A small network was trained on invented records. Each row is its activation on one of them, seen along a few directions.
Records have a field called DIV. Each example row is followed by its value.
Records without DIV are marked none.
The largest differences between rows may come from other fields.
Random noise pushes rows far along 5 fixed directions. That doesn't count. These rows show it; they differ only by the noise:
[ 246  -34  -59 -240 -156  453  -16 -808  448 -300  889 -287 -456  248
  136  389  244  -70]
[ 136 -745 -122 -104  547  219 -174  395    0  367 -203 -304  436  200
  -18 -383  310 -204]
[ 180 -339 -428 -104   89  347  133  943 -131  541 -588 -162  102  -53
   36 -261  251 -294]
[-138  516 -247  218 -246  -45  261   65   39  -17  -49  343 -719  238
  298 -169  -91   40]
[-133 -259   93   40  319 -173  202  192  -12 -113 -279  -73  -39   78
 -207  -97  -11  131]
[-162  413  178  330 -424 -248  377 -637  321 -338  234  126 -638  -81
   35  213 -363   51]
[-283 -488  485   80  638 -475  153 -263   71 -466 -101 -161  130  142
 -443  -32 -114  354]

[ 195 -147   99  314 -514  -23 -207 -525  257  199  400 -359  380 -569
   57  289 -179 -411] : riv
[-232  354  -19  125   68 -352  396  175  -85 -581 -109  198 -824  200
 -168   66  -94  405] : tuloz
[ -68  524 -129  362 -500    8  153 -395  256   93  236  300 -573   71
  413 -161 -243 -189] : gumo
[ -92  286  165 -127 -110   59  341 -567  273 -457  323  111 -598  203
  -46  231 -111  179] : nibu
[-210  213  122  -23   50 -282  113  -36 -145 -357  -14   75 -104  -40
 -172  266  -51  349] : povug
[ -55 -190  -69   17  387   53 -313  136  -92  342  -79  170  339  343
  263 -551  122 -102] : fosos
[ 166 -174 -293  160   39  338 -296 -213  250  464  353   -7  -45  386
  533 -515  183 -416] : gakit
[-243 -191  241  486  126 -675  209  357 -145  -75 -596  -13  131 -336
 -324 -176 -358   65] : lipuf
[-265  528  209  534 -471 -310  364 -545  312   39  -71  445 -486  -43
  256 -283 -595 -165] : nibu
[-198  741 -235  151  -99  -60  -27   42 -136   65  -21  680 -587  517
  510 -438  -61  137] : guzi
[-126 -111  180  -17  324  -66  -84 -478  141 -270  376   23  -64  352
    1  -91   30  206] : tevel
[-100  264  100  407 -540 -201  254   -1   94  326 -404  180   70 -511
   69  -86 -484 -315] : fosos
[ 184 -201   97  156 -187  -13 -100 -510  267 -163  486 -337  -31 -192
  -41  249  -26 -176] : tuloz
[ 194 -283  275 -133 -149  230   63 -531  334  -10  231 -312  200 -213
 -149  273  -62 -211] : lus
[  78  397 -257 -178 -310   82  131  214 -150 -324  168  -45 -466 -113
  -73  495  152  196] : likun
[ 167   53 -109  418 -725  -20  417  -67  335   97  -56 -269 -412 -595
  -57  245 -308 -421] : visob
[ 295 -434 -480 -384  619  578 -477   69   43    0  684 -232 -210  846
  339 -287  779   -7] : mal
[-112  162  -29   31  137  -59  -72  193 -148  150 -237  303   23  215
  152 -323  -29   64] : fup
[-157  448 -355  131  112 -143 -306  219 -299  -32  208  367 -303  448
  402 -285  192  226] : riv
[ -18  610   97 -459 -379  302  279 -474  101 -360  284  216 -406   19
  -51  581  -30  294] : none
[-147  -12 -265    9  318 -166  288  880 -291 -142 -528   78 -408  181
 -167 -184  145  259] : mal
[  -7 -330  205 -226   51 -230  317  323 -160 -492 -244 -510  205 -592
 -752  763   13  289] : visob
[ 161 -199  144   -8 -243  -36  -18 -243  103 -193  253 -418  206 -483
 -293  516  -52  -77] : vir
[  80 -479  -26 -108  253  -68   86  408 -103 -174 -167 -421  149 -192
 -392  233  179   78] : pazes
[ 120 -160   98 -118 -231   26  253  377  -67   55 -433 -264  271 -579
 -399  357 -118  -97] : fuz
[ 371 -438 -228 -150 -209  395  -88  699  -98  624 -437 -391  636 -552
 -114   62  128 -481] : pibi
[-164   78  331  647 -264 -451 -262 -840  244  189  301  112  332 -206
  285 -223 -439 -251] : povug
[ 127 -159   82  279 -197  155  -20 -420  383  444   37   29   57   13
  281 -409 -231 -500] : rusi
[  54   73   12  400 -359   -4 -143 -113  127  630 -198  182  312 -216
  354 -428 -305 -493] : fup
[-210  275  214  534 -600 -449  669   33  169  -10 -580   75 -327 -646
 -225  154 -638 -139] : gakit
[ 338  -95  -85  358 -670  227   26 -483  484  269  402 -315 -170 -399
  209   98 -180 -633] : vir
[-104  356  -84 -195  -81   81  324  187  -71 -197 -146  208 -426  109
  -32  129   11  198] : lafa
[ 166 -464   55 -321  230  260   93  352  -21  150 -339 -258  346 -110
 -270   52  148  -97] : rusi
[  26 -589  376   -5  650  -84 -563 -844  227 -222  712 -220  431  455
   20 -241  149   60] : pibi
[  14 -295 -207  321  521  -15 -489 -185  119  213  406  104 -131  760
  518 -850  228 -174] : lipuf
[  31  215  255  434 -715 -298  290 -664  357 -303  315 -198 -316 -606
 -139  493 -453 -188] : likun
[ -32   -3  -29 -178  229  111 -287   31 -149  156   56  121  328  210
  144 -147  167   78] : none
[  -3   70   85   32 -230  -25  -15 -205   41  -33  140  -87  163 -294
  -53  266  -91  -22] : tevel
[  11 -270 -142 -370  414  220  140  483 -122 -121 -172 -133  -65  225
 -205   20  315  194] : gumo
[  38 -534  356  210  362  -64 -484 -632  233  328  231  -74  706  161
  172 -492  -89 -287] : guzi
[-322   16  361  241  426 -524  -43 -317  -30 -358    7  247  -65  321
  -77 -302 -209  323] : fuz
[  56 -316  124  501 -258 -237  170 -213  313  109  -42 -300   -2 -394
  -84  -38 -297 -360] : pazes

Which value of DIV does each new row have?
[-420  404  270  403  194 -735  -90 -433 -121 -545  227  361 -321  284
   27 -130 -256  469] : likun
[ -88  260 -433  137    8   67  147  650 -161  314 -407  314 -418  296
  322 -451   84  -50] : gakit
[ -26   -3  -86  149  -30   97  121  123  106  358 -261  176  -75  112
  212 -435 -114 -257] : nibu
[  16 -629  257 -122  511  102  -62 -263  214   55   58 -211  369  224
 -124 -275   65 -100] : nibu
[ 240 -527  -76 -522  377  284  193  297   12 -529  159 -572 -239   54
 -526  497  439  231] : tuloz
[ 171  254 -410  -21 -328  228   40   91   41  -80  331  -78 -542   56
  200  207  207  -76] : pazes
[-122 -402  516   10  417 -245  -44 -490  146 -224   35  -95  354   66
 -270  -61 -153  127] : guzi
[ 304   35 -296 -267  -53  664 -152 -319  287  206  499   30 -369  508
  439 -189  305 -267] : rusi
[ -54  255 -201  515 -532 -118  349  362   79  496 -543  185 -253 -321
  230 -298 -353 -392] : gakit
[-158 -549  284  -34  687 -366  106 -120   41 -644  123 -318 -101  247
 -469   91  115  401] : pazes
[-189  -63  219 -102  409 -137   59 -441  113 -526  353   19 -275  403
 -132   42   62  374] : gumo
[  40 -194 -185  -67  100  123  231  501  -38  120 -340 -121 -115   -1
  -92  -62  122  -56] : gakit
[  47  151   -6   13 -169  168 -137 -476  190   70  393   83  -48  103
  270  -31  -12 -147] : fosos
[-457 -106  428  209  645 -660   40  144 -243 -197 -547  338  240  232
 -239 -462 -267  398] : guzi
[ 323   48 -578  214 -411  363 -210  485  -10  671  -27  -22  -57  -94
  487 -317  158 -569] : vir
[-317 -199  336  335  366 -518  173 -176   68 -215 -211   68  -31  127
 -172 -267 -254  185] : gakit
[ 154 -169   36   32 -124   11 -173 -276   97  -97  368 -306  145 -213
  -69  269   48 -108] : likun
[-223  223  -70  166  -42 -313  143  491 -282   55 -469  190   21 -176
  -54  -45 -127  140] : povug
[ 336 -348  206 -469  -93  488   68 -599  371 -240  498 -475   70 -137
 -257  582  162 -114] : rusi
[ -48  493 -191   20 -228    0  138  197 -106 -107  -49  272 -505  107
  131   12  -26  121] : pibi
[ 134 -910  111   27  511  -84 -253   81   40   42   46 -562  605  -91
 -279  -70  201 -131] : pazes
[ 237 -372 -155 -416   72  465  105  255   57   15   45 -386  104 -105
 -233  292  292  -53] : tevel
